Each row below is a small network's average activation on inputs in which a field has the value named, seen along a few directions.
Related values have similar rows: they may be neighbours, one step apart, or belong to one group.
In the rows, zero is written as 500.
Strong random noise was added to every row along 19 fixed directions; ignore it. To show where, here is one row again and again, with new noise each time:
[542 636 517 513 703 397 525 549 462 392 447 481 500 642 450 436 627 456
 577 577 372 493 501 733 508 679 524 569 687 630 388 494 398 503 643]
[718 385 481 520 469 513 480 472 582 582 525 526 509 515 506 502 431 399
 526 309 274 382 566 539 649 523 423 545 546 532 526 354 524 528 427]
[499 497 409 641 398 606 600 648 448 469 489 541 552 567 590 455 684 506
 582 434 514 680 495 753 648 522 520 495 522 453 534 728 450 535 580]
[529 132 543 599 469 547 560 412 599 510 517 589 545 567 486 557 535 377
 482 440 541 427 508 667 600 544 523 506 522 524 491 474 601 532 340]
[545 344 527 619 564 739 434 482 590 540 526 551 480 525 520 579 569 410
 478 294 331 423 527 499 446 527 574 517 507 477 360 537 532 505 150]
[576 488 615 429 679 548 567 477 407 511 460 481 630 438 416 561 338 532
 471 521 342 386 484 442 399 492 506 528 487 418 453 361 522 579 399]
[483 598 427 547 556 462 509 536 368 497 502 441 622 569 409 563 414 533
 529 388 337 613 537 493 702 533 608 418 553 350 424 499 428 658 538]
[436 524 496 645 597 575 674 405 582 418 358 521 435 617 541 352 537 507
 480 567 377 536 359 563 621 678 537 538 366 306 560 538 516 569 458]
[454 632 400 499 325 466 482 434 531 501 496 521 595 456 527 279 464 501
 660 527 535 511 621 351 541 609 336 521 360 434 485 634 563 515 516]
[469 340 611 608 236 662 491 489 477 509 542 489 523 413 540 499 440 546
 512 476 520 512 497 526 473 431 458 446 235 538 594 341 639 432 473]
[572 556 465 573 351 446 383 570 458 495 474 448 458 500 517 529 544 438
 563 460 512 559 493 598 544 473 575 418 514 636 491 487 440 463 593]
[549 707 356 442 224 414 434 517 272 605 387 522 586 380 369 585 647 533
 400 585 578 537 444 506 551 372 517 548 566 552 446 700 438 490 475]
[681 375 470 482 388 344 479 566 620 465 435 428 548 450 629 420 241 262
 659 486 557 499 543 606 364 427 648 229 422 511 489 587 561 687 362]
[505 494 365 528 377 401 526 501 458 487 642 452 549 468 477 655 514 610
 418 361 524 554 514 561 522 430 474 554 676 560 561 518 381 455 636]
[516 586 451 572 590 481 518 602 577 570 417 458 691 597 389 464 701 500
 532 635 601 360 449 419 486 594 555 287 577 313 577 324 293 567 535]
[357 467 528 358 690 519 329 528 532 668 665 662 472 623 475 364 507 530
 643 609 547 519 670 394 515 550 475 436 436 472 424 406 585 628 560]
[763 641 424 392 464 438 442 542 671 641 515 451 323 408 616 492 371 550
 434 333 395 468 450 316 428 339 476 530 574 460 648 462 394 439 475]
[498 545 666 522 252 433 390 500 591 554 536 524 502 632 568 431 294 640
 616 413 545 481 541 359 572 592 526 572 350 557 498 382 630 477 427]
[510 440 436 484 586 575 421 582 504 610 565 648 630 459 438 476 456 514
 681 376 565 444 550 424 545 506 402 559 628 435 392 580 484 431 455]
[584 346 386 599 331 369 521 314 568 479 560 398 551 374 506 536 386 507
 602 355 708 700 554 482 595 422 507 445 582 394 606 682 418 421 635]
[536 642 594 375 606 331 502 575 438 419 410 345 428 400 487 519 321 513
 483 635 591 571 408 412 381 383 579 379 512 534 535 391 441 444 711]


Field VEZI:
neke: [523 461 380 576 564 493 539 415 488 425 540 555 521 330 524 390 343 576
 739 533 583 538 402 753 264 479 411 580 524 489 571 667 422 372 670]
govo: [429 447 616 540 538 551 633 489 473 444 436 553 458 595 667 580 553 564
 440 607 659 463 409 468 629 585 472 650 347 519 746 454 529 536 675]
gobon: [440 447 559 619 516 495 458 558 345 439 526 410 739 544 362 740 375 527
 520 397 502 450 483 469 517 537 678 359 559 476 379 330 425 580 445]
nisal: [457 674 377 490 226 353 455 614 516 539 444 520 443 459 475 418 541 614
 473 639 638 460 323 562 416 407 461 453 496 553 624 457 428 371 622]
nafu: [485 623 410 449 692 442 513 346 603 411 545 380 479 385 531 475 484 533
 491 546 546 457 525 286 216 545 420 517 613 440 534 582 327 422 588]
pas: [669 501 708 437 404 494 442 560 326 605 362 489 377 544 425 658 487 474
 358 497 374 534 403 676 708 342 667 534 488 636 498 350 609 502 431]
tiv: [562 554 520 486 447 334 381 429 567 530 245 534 385 512 420 298 604 263
 576 831 672 420 379 537 530 550 556 355 424 597 484 448 516 437 533]
tinin: [577 435 605 644 571 489 477 627 655 404 349 415 470 628 581 537 554 315
 616 405 664 477 424 552 581 577 682 366 607 513 468 550 442 428 409]
tep: [370 351 307 439 479 435 602 627 644 492 525 595 568 456 461 495 451 413
 452 414 750 372 450 389 641 424 353 450 660 389 513 595 546 414 423]
vetet: [414 544 654 478 593 574 336 560 530 517 478 581 325 604 619 575 493 526
 524 443 586 509 490 333 475 520 603 608 471 600 396 583 548 426 384]
VEZI is arranged as a line.
A walk along VEZI starts at tinin and steps to its neighbour pas. Put nisal, tiv, tep, vetet in the order it reaches them.
Answer: tep, vetet, nisal, tiv
What is the length, in steps, of the shortest route from gobon to nafu?
Answer: 2

Field KER:
nom: [415 923 559 449 589 457 785 571 775 244 438 294 758 636 581 366 646 635
 384 462 534 218 596  43 227 810 296 676 640 328 417 665 405 430 209]
muvuv: [308 680 624 507 571 402 234 521 418 480 631 619 508 747 467 611 549 642
 646 452 674 479 569 370 499 785 598 753 653 815 211 569 497 417 527]
mar: [397 402 362 540 537 368 775 383 206 222 453 396 749 204 273 699 308 545
 356 546 553 555 305 728 320 403 503 559 703 486 367 678 440 417 548]
kese: [609 917 487 543 369 461 634 740 526 482 440 397 591 583 499 307 343 741
 530 452 214 477 307 593 401 576 544 513 496 366 540 371 408 525 462]
rigus: [656 663 730 464 484 253 307 133 456 512 346 510 569 573 467 719 335 574
 532 549 656 227 477 158 278 758 648 892 603 753 313 592 439 480 276]
riru: [298 892 135 616 563 481 539 757 664 373 432 595 310 718 619 346 510 505
 449 235 171 528 322 480 675 660 531 595 643 383 324 786 384 508 351]
motof: [324 498 703 720 750 650 295 498 565 531 504 590 228 761 571 625 391 718
 583 377 453 596 268 516 445 589 897 537 443 439 426 418 451 483 368]
tid: [467 208 746 577 517 727 396 382 496 593 434 556 552 519 254 580 709 395
 443 520 489 436 557 461 614 514 521 479 500 520 258 333 639 333 211]
fipum: [523 510 347 481 578 589 297 574 412 599 650 564 447 476 482 597 718 468
 555 366 424 652 665 559 504 408 524 494 691 556 355 679 356 515 534]
fabit: [535 715 461 510 311 383 334 523 246 523 423 459 382 494 550 648 192 520
 512 413 388 657 413 574 578 385 794 457 321 608 444 584 554 688 452]
rede: [549 605 548 377 546 531 445 635 692 637 525 572 435 623 729 511 703 528
 487 571 795 404 545 315 322 511 580 540 515 493 609 667 464 606 360]
beno: [580 765 826 656 328 590 219 533 470 521 374 328 518 575 448 385 659 585
 727 619 554 603 566 386 415 611 657 376 355 599 404 315 423 298 557]
zavom: [869 429 668 419 539 354 528 335 652 689 401 521 388 753 387 408 705 438
 405 546 253 376 554 718 888 617 464 634 661 549 654 198 503 529 543]
mufas: [470 379 562 482 354 313 478 496 402 558 519 566 698 575 425 725 359 629
 529 442 763 492 489 491 603 463 597 578 676 508 476 577 486 511 474]
ses: [511 273 752 406 748 472 566 582 580 301 399 433 504 372 460 667 553 284
 443 550 903 316 462 325 337 511 399 581 771 772 346 470 501 115 537]
foga: [316 434 571 331 540 310 322 376 412 494 807 493 464 660 307 529 468 613
 549 381 411 769 870 558 786 513 413 583 719 679 271 424 607 457 747]
dibi: [344 485 511 500 566 487 448 409 439 477 558 599 394 610 450 557 576 533
 353 611 286 258 443 619 459 645 433 668 445 735 487 223 578 515 510]
lef: [465 305 514 516 642 555 786 782 569 335 468 605 562 654 806 462 327 343
 562 427 491 414 474 663 668 585 457 486 378 463 617 584 666 766 488]
KER is arranged as a line.
Which values are neighbours of foga? Give them in the order they are listed.
Answer: riru, mufas
Which values are neighbours of rede? Give them in the order they are listed.
Answer: fabit
Which values are neighbours of dibi? Give them in the order they are listed.
Answer: motof, zavom
Which values are neighbours of tid? Give them in the order they are listed.
Answer: fipum, beno
What is the length, in steps, of the shortest route from lef to kese?
Answer: 13
